Here are a small network's activations along a few directions, averaged over the inputs that share one value of a field.
Related values have similar rows: they may be neighbours, one step apart, or belong to one group.
(in the rows, 500 means zero)
Strong random noise was added to every row along 19 fixed directions; ignore it. To show where, here is one row again and again, with new noise each time:
[714 752 816 435 196 157 191 465 459 558 677 601 686 584 713 726 562 492
 625 521 573 636 583 423 525 524 134 428 383 670 399 631 324]
[419 506 376 382 689 292 502 550 453 527 328 415 674 737 446 410 602 322
 117 537 602 528 356 665 332 397 846 190 724 292 635 826 392]
[419 852 613 259 495 199 590 368 600 355 766 319 684 625 787 629 310 369
 651 805 188 573 340 246 544 539 411 583 605 534 426 610 480]
[244 514 449 324 360 531 640 463 385 461 637 945 148 410 508 503 555 572
 453 958 582 524 383 349 256 584 599 640 522 549 543 544 574]
[532 587 581 417 551 669 467 623 432 563 570 382 682 454 507 487 506 473
 483 131 336 502 370 408 570 482 463 508 581 557 466 521 481]
[427 573 557 463 650 803 573 566 587 411 378 536 463 501 530 389 550 520
 435 203 463 375 389 529 374 276 594 555 697 609 534 524 662]
[412 681 535 363 541 536 418 479 375 649 527 640 494 404 326 490 657 365
 510 617 596 445 285 673 169 372 492 364 446 538 446 588 534]
[547 554 616 645 602 398 639 105 560 465 454 285 495 479 536 607 274 671
 557 696 485 548 475 642 354 384 357 549 450 572 276 769 355]
[556 542 283 363 423 559 679 240 386 294 739 245 529 314 551 487 381 520
 876 765 559 233 601 727 472 287 213 672 371 660 472 454 621]
[686 340 416 557 394 372 815 541 577 338 566 373 420 593 549 307 318 458
 450 506 573 186 611 404 600 596 696 680 545 491 582 281 576]
[657 624 389 508 354 355 493 583 394 590 400 737 308 773 493 502 562 399
 155 588 358 336 579 297 390 694 629 612 554 529 619 194 532]
[427 528 532 604 643 580 537 575 348 603 394 249 729 312 438 460 422 540
 509 304 149 625 384 563 476 448 506 441 430 425 433 498 471]
[442 297 220 759 700 625 276 428 544 625 394 613 451 378 505 625 349 480
 594 390 445 678 617 796 409 664 103 543 382 594 377 455 425]
[595 441 128 329 735 824 377 819 399 664 317 554 535 772 847 774 630 366
 220 244 446 585 414 630 261 457 306 442 729 359 609 615 513]
[464 263 604 643 402 355 363 380 521 325 412 526 584 608 414 670 396 511
 581 419 876 558 432 906 456 596 287 739 563 487 622 420 491]
[166 452 388 312 269 556 367 682 367 592 565 556 786 282 254 460 884 594
 617 617 518 693 564 390 462 381 625 218 358 330 665 595 677]
[448 369 509 574 439 586 639 261 923 521 419 275 516 647 474 671 503 857
 720 741 672 424 720 199 617 388 510 487 335 305 425 543 529]
[576 593 736 729 511 521 638 342 693 772 286 290 522 633 302 600 526 556
 178 230 410 514 353 378 144 504 536 576 474 589 335 567 676]
[657 478 464 615 636 718 381 565 466 585 816 698 616 790  28 515 285 238
 574 316 481 250 346 465 546 807 647 651 633 575 556 379 300]
[576 617 663 490 331 185 257 358 573 405 467 555 834 608 291 539 558 485
 507 456 496 606 504 529 454 597 483 450 670 485 462 442 455]
[507 457 191 469 644 473 503 598 667 394 840 575 481 773 717 610 262  52
 436 421 438 594 458 540 428 781 366 674 805 705 585 676 615]


Field NOMIF:
levu: [747 700 641 697 800 761 460 420 635 614 520 487 613 493 238 348 438 430
 436 176 263 393 459 504 401 355 667 336 596 701 252 745 367]
bes: [346 567 710 487 332 832 647 699 302 681 745 356  50 670 407 721 767 459
 531 729 764 520 474 266 771 313 749 587 238 459 867 675 711]
koz: [747 762 736 588 455 576 470 482 683 398 730 716 522 577 471 499 531 482
 827 696 490 430 573 432 345 273 562 363 552 623 382 684 551]
sepo: [857 258 644 527 372 532 552 825 478 419 483 293 627 558 905 714 405 564
 663 201 547 616 491 507 707 642 220 715 541 285 530 240 568]
dud: [395 696 547 390 534 590 320 320 592 457 643 772 377 432 502 464 513 475
 589 437 578 413 481 485 476 448 277 560 537 854 403 586 470]
siniz: [607 439 426 389 417 504 490 615 675 566 771 550 487 505 449 606 576 249
 625 596 721 591 467 528 419 602 531 362 554 411 436 636 613]
vugu: [457 589 670 624 608 322 407 737 400 704 355 426 309 471 637 464 508 353
 382 486 421 561 393 497 786 558 625 405 263 347 586 334 350]
lamag: [470 522 859 552 533 292 416 372 793 527 434 498 497 542 499 421 470 438
 310 202 691 530 405 437 559 601 488 474 493 686 372 618 455]
rel: [194 979 716 234 541 543 585 248 500 399 751 465 338 597 481 581 484 434
 710 878 403 334 215 282 593 374 528 673 470 655 540 453 559]
vek: [269 471 455 429 457 298 393 636 666 555 291 611 598 495 501 409 661 476
 472 577 406 534 585 299 493 594 554 373 376 374 582 226 672]
vop: [429 442 540 436 591 483 592 317 591 267 246 507 575 279 628 304 457 812
 518 437 396 536 526 498 531 401 461 500 632 520 337 438 508]
silil: [678 379 720 381 111 393 406 548 513 499 496 455 621 578 324 560 821 629
 383 322 760 548 623 285 728 605 606 498 526 351 574 367 555]
NOMIF is arranged as a network in which each value has 3 neighbours.
- Name the neighbours of vugu, in listed order. => levu, bes, koz
- Name the neighbours of dud, in listed order. => siniz, rel, vek
A value of NOMIF combines one of 6 hidden first parts with one of 2 second parts; all combinations occur once.
- Changing only the second part turns vop into rel. silil has the same second part as vop; what does that change turn silil into? => levu
- Changing only the second part turns koz into sepo. siniz has the same second part as koz; what does that change turn siniz into? => lamag
